A small network was trained on made-up records. Each row is its average activation on records with the value named, seen along a few directions.
Related values have similar rows: they may be neighbours, one step apart, or belong to one group.
(in the rows, 500 means zero)
Random noise pushes rows far along 5 fixed directions. That doesn't count. These rows show it; they differ only by the noise:
[354 829 368 374 359 742 499 518 422 399 463 356 418 470 643]
[487 609 529 477 431 579 556 519 564 479 505 531 557 523 451]
[500 523 567 552 454 453 558 562 360 373 528 241 438 493 633]
[549 428 608 571 520 445 562 534 446 398 517 381 455 531 550]
[514 614 502 466 435 677 409 414 489 476 436 471 378 485 561]
[674 314 828 710 459 276 514 587 312 555 624 203 546 473 470]
[379 934 311 338 206 669 573 447 742 455 436 599 661 476 490]


Y, 16 values:
y3: [313 408 448 509 746 687 550 714 161 328 530 413 144 584 612]
y1: [761 337 758 682 484 403 413 477 588 673 499 499 607 439 358]
y2: [245 703 240 245 502 647 455 399 356 473 521 445 404 445 674]
y15: [737 427 697 593 329 436 326 338 662 649 408 520 528 407 373]
y9: [427 409 225 311 777 702 669 386 733 189 402 951 426 612 484]
y12: [393 567 266 464 415 445 416 480 435 453 497 373 358 479 672]
y5: [411 424 590 539 537 175 865 738 477 413 646 437 940 561 345]
y10: [678 402 426 509 417 466 339 227 655 441 340 571 537 435 689]
y13: [563 305 712 650 580 422 343 577 302 569 532 387 279 559 530]
y8: [482 544 450 569 360 178 485 612 382 533 621 231 577 389 575]
y7: [583 524 330 423 578 435 309 185 560 538 397 543 368 439 667]
y14: [594 522 581 484 533 611 464 514 496 549 450 539 466 556 439]
y4: [548 355 165 403 608 409 452 166 756 319 342 587 343 518 804]
y11: [437 511 414 610 382 292 616 530 586 398 382 437 501 455 552]
y16: [374 713 359 469 336 552 359 584 353 736 586 302 530 367 522]
y6: [562 526 694 575 346 429 459 485 511 641 501 482 602 427 448]
The values of Y form 5 separate groups.
Which other values are in the same group as y10? Give them in the order they are listed. -> y9, y5
Which other values are in the same group as y13? Give them in the order they are listed. -> y3, y11
Which other values are in the same group as y6? Give them in the order they are listed. -> y1, y15, y14
Which other values are in the same group as y2? Give them in the order they are listed. -> y7, y4

Z, 16 values:
z4: [642 439 605 662 412 395 444 467 691 622 457 504 475 465 473]
z3: [403 660 324 429 252 344 586 493 688 596 552 541 654 394 469]
z9: [821 443 692 621 240 389 210  66 678 745 342 471 632 279 478]
z2: [212 623 260 368 693 790 501 597 294 498 526 524 244 550 573]
z12: [632 338 401 551 465 274 388 248 511 404 474 333 440 425 771]
z13: [531 337 552 534 502 375 381 428 558 671 556 580 433 472 464]
z7: [514 714 554 599 129 471 353 643 247 694 567 130 528 423 458]
z6: [482 571 371 415 528 416 546 476 623 498 594 641 723 560 445]
z8: [541 532 526 459 462 460 581 610 426 445 565 363 695 477 481]
z5: [454 597 665 565 542 667 531 624 294 522 514 364 445 475 483]
z10: [716 392 784 627 402 575 286 379 494 755 431 585 516 431 312]
z11: [231 389 443 578 779 341 852 826 326 123 552 394 388 713 646]
z14: [555 492 534 555 380 510 470 455 446 301 432 329 389 532 615]
z15: [428 672 384 360 489 352 632 624 462 514 612 351 719 470 458]
z16: [389 644 365 400 439 367 815 582 587 220 548 524 730 510 654]
z1: [380 647 649 420 540 708 603 801 327 531 596 405 542 519 362]
The values of Z form 5 separate groups.
Which other values are in the same group as z16? Give them in the order they are listed. -> z9, z8
Which other values are in the same group as z1? Give them in the order they are listed. -> z5, z10, z14
Which other values are in the same group as z11? Give them in the order they are listed. -> z4, z7
Which other values are in the same group as z3? Give them in the order they are listed. -> z2, z13

B, 10 values:
b3: [517 564 466 547 407 502 498 498 593 392 415 536 475 557 536]
b2: [507 419 504 495 577 438 478 553 352 650 567 445 499 524 424]
b10: [493 612 467 487 361 664 330 464 378 588 532 349 334 428 531]
b9: [566 475 467 467 605 638 433 359 472 323 396 477 305 508 596]
b6: [532 359 537 502 606 560 455 433 428 526 539 486 501 443 531]
b4: [420 628 350 414 445 478 465 339 812 597 463 895 647 507 349]
b1: [716 336 799 650 453 300 402 409 424 601 509 308 490 494 542]
b8: [498 396 470 523 620 710 333 433 422 534 410 475 197 483 579]
b7: [507 605 572 496 341 514 494 513 532 539 429 514 505 431 492]
b5: [573 498 406 475 478 372 508 425 639 420 454 555 590 470 602]
A value of B combines one of 2 hidden first parts with one of 5 second parts; all combinations occur once.
Changing only the second part turns b5 into b9. b6 has the same second part as b5; what does that change turn b6 into? -> b1
Changing only the second part turns b8 into b4. b10 has the same second part as b8; what does that change turn b10 into? -> b2
